[132  97 156 118 133 141 164 134 126 166 163 172 124 130 142 151 127 149
 159 165  76 147 112  74 133 118 125 103 101]  nuv
[154 141 106 136 105 137 188 156 121 148 144 112 138 157 126 113 112  87
 118  53 111 103 132 155 207  65 156 138 147]  Mesop
[137 137 126  97  93 128 180  71 104 143 121 103 133 119 134 111  98 101
 118 156 119 121 173  95 106 151 144 115 193]  komed
[139 129 140 144 168 118  90 160 132 180 121 111 117 157 161 138 120 179
 103 125 144 161 124 188 188 113 132 130 138]  kir
[117 144 115  91 143 151 195 124 119 149 103 125 131 127  99 133 124 128
  94 167 140 112 132  59 152  53 124 154 194]  goda
[117 134 178 152 120 134 111 164  93 159 125 110 117 144 115  91 143 151
 198 124 141 116 110 121 167 177  95 128 138]  lev
[147 128 118 113 101 137 203  86 129 160  71 129 108 163 108 142 125 146
 196 144 139 162 133  79  76  97 155 117  70]  nup
[125 115 122  99 121 123  57 106 162 190 148 161 150 138  92  95 167 135
  89 128 135 108 154 130  99 143 129 153 178]  nado
[132  97 156 118 133 141 164 134 126 166 163 172 124 130 142 151 127 149
 159 165  76 147 171  95 219  68 104 121  95]  num
[151 143  82 128 107 154 162 185 109 133 106 153  99 165 154 113 123 204
 179 106 132 158 150 180  81 164 101 139 153]  Gumi
Table of tags by key:
[91] -> Q_18
[140] -> Q_199
[144] -> Q_623
[139] -> Q_999
[92] -> Q_818
[103] -> Q_466
[104] -> Q_769
[106] -> Q_866
join goda 10:   Q_466
q: [132  97 156 118 133 141 164 134 126 166 163 172 124 130 142 151 127 149
 159 165  76 147 112  74 133 118 125 103 101]  nuv
q: [151 198]  lev
q: [132  97 156 118 133 141 164 134 126 166 163 172 124 130 142 151 127 149
 159 165  76 147 171  95 219  68 104 121  95]  num
q: [112  87 118  53]  Mesop
q: [117 144 115  91 143 151 198 124]  lev

[131 125 139 112 110 114 134 110 109]  Mesop
[ 77  22  71  43  64 157  32  37  41]  komed
[ 99 139 110 112 125  61 104 126 104]  nuv
key -> tag
[41] -> Q_936
[40] -> Q_777
[158] -> Q_147
[157] -> Q_882
[109] -> Q_160
join komed 8:   Q_936
q: [125 139 112 110]  Mesop

[ 51 149 141 238 139  82 108  68 127 113 150 102 143 102 148 128 142 127
 164 160  90 110 116 144 124 177 104 140  83 125 154 151  70 174 150 184
 156 180 145 112 119 133 121 118  79 125 166 110 200 115 127 123 120 160
 117]  Kom
[148  89  97 122 139 128 118 184 179  95 169 158 115 106 126 162 141 181
 180 211 107  82 217 156 154 129 121 141  61 120  78 136 137  37 111  82
 199 101 158 162 163 114  83 140  72 173 149 129 139 150 148 132 117  74
 105]  zudo
[ 67  45 123 131 111 137 153  76  86 103 126  67  97 165 119  89 171  93
 106 199 162 109 149 202 126 145 113 166 173 133 173  85 205 150 165 137
 110  36 146 144  92 132 137 119 147  97 124 176  96 150 131 117  76  83
 105]  nuv
[171  83  66 111 155  89 119 140 115 149 111  98 138  31  82 150 164 208
  77 149   9  98 220 137 123 196 123 142  83 141 150 164  68 156  46 113
 165 123 176 161 136 189 110 186 108 135 128  99 127 150 152 125  89 149
 131]  komed
[150 102 143 102 150 128 142 127 137 110 145  58 118 129 179 139 222 143
  93 167 120 144  93 109 113 152 102  96 141  62 128 127 121 124 155 162
 121 111 150 116 102 135  86 130 127 108  77 150  55 162 132 156 100  81
 140]  lev
q: [150 164 208  77 149   9  98 220 137]  komed
key -> tag
[149] -> Q_683
[189] -> Q_447
[190] -> Q_306
[132] -> Q_517
[114] -> Q_911
join komed 41:   Q_447
q: [148  89  97 122 139 128 118 184 179  95 169 158 115 106 126 162 141 181
 180 211 107  82 217 156 154 129 121 141  61 120  78 136 137  37 111  82
 199 101 158 162 163 114  83 140  72 173 149 129 139 150 148 132 117  74
 105]  zudo
q: [150 102 143 102 150 128 142 127 137 110 145  58 118 129 179 139 222 143
  93 167 120 144  93 109 113 152 102  96 141  62 128 127 121 124 155 162
 121 111 150 116 102 135  86 130 127 108  77 150  55 162 132 156 100  81
 140]  lev
q: [150 102 143 102 148 128 142 127]  Kom
q: [ 51 149 141 238 139  82 108  68 127 113 150 102 143 102 148 128 142 127
 164 160  90 110 116 144 124 177 104 140  83 125 154 151  70 174 150 184
 156 180 145 112 119 133 121 118  79 125 166 110 200 115 127 123 120 160
 117]  Kom
q: [124 155 162 121 111 150 116 102]  lev

[ 44  80   7  84  81 163  75  98  38  17  79 102  95 140  58  15  10  35
  58   1  18  12  99  59] = goda
[151 108 165 149 142  86  99 106 139 159 148  84 103  90 154 152 164 164
 154 175 168 181 114 156] = lev
[ 70 158  28  99  82 169 155 145  59  38  84 182 155 167  67  32  36  61
 102  39  60  56 146  75] = kir
[ 53 175  62  99  57 130 164 171  84  33 109 182 177 145  52  63  62  76
 113  75  92  88 175 125] = Kom
[219  41 255 199 194  96  40  68 204 242 221  36  41  79 211 241 246 213
 176 244 220 227  61 215] = Gumi
tags:
[81] -> Q_889
[79] -> Q_64
[57] -> Q_783
[194] -> Q_860
[142] -> Q_868
join Gumi 4:   Q_860
q: [38 17 79]  goda
q: [163  75  98]  goda

[165 161 126 158 228 127 115  84 189 124 110 151 186  68]  nuv
[111  98 137 158 228 127 115  84 189 124 110 151 186  68]  goda
[111  98 137 104 161 121 101 113 123 129 113 132 147 143]  Kom
q: [121 101 113 123]  Kom
q: [111  98 137 158 228 127 115  84 189 124 110 151 186  68]  goda
tags:
[124] -> Q_728
[133] -> Q_66
[132] -> Q_688
[151] -> Q_929
[152] -> Q_209
join nuv 11:   Q_929
q: [111  98 137 104 161 121 101 113 123 129 113 132 147 143]  Kom

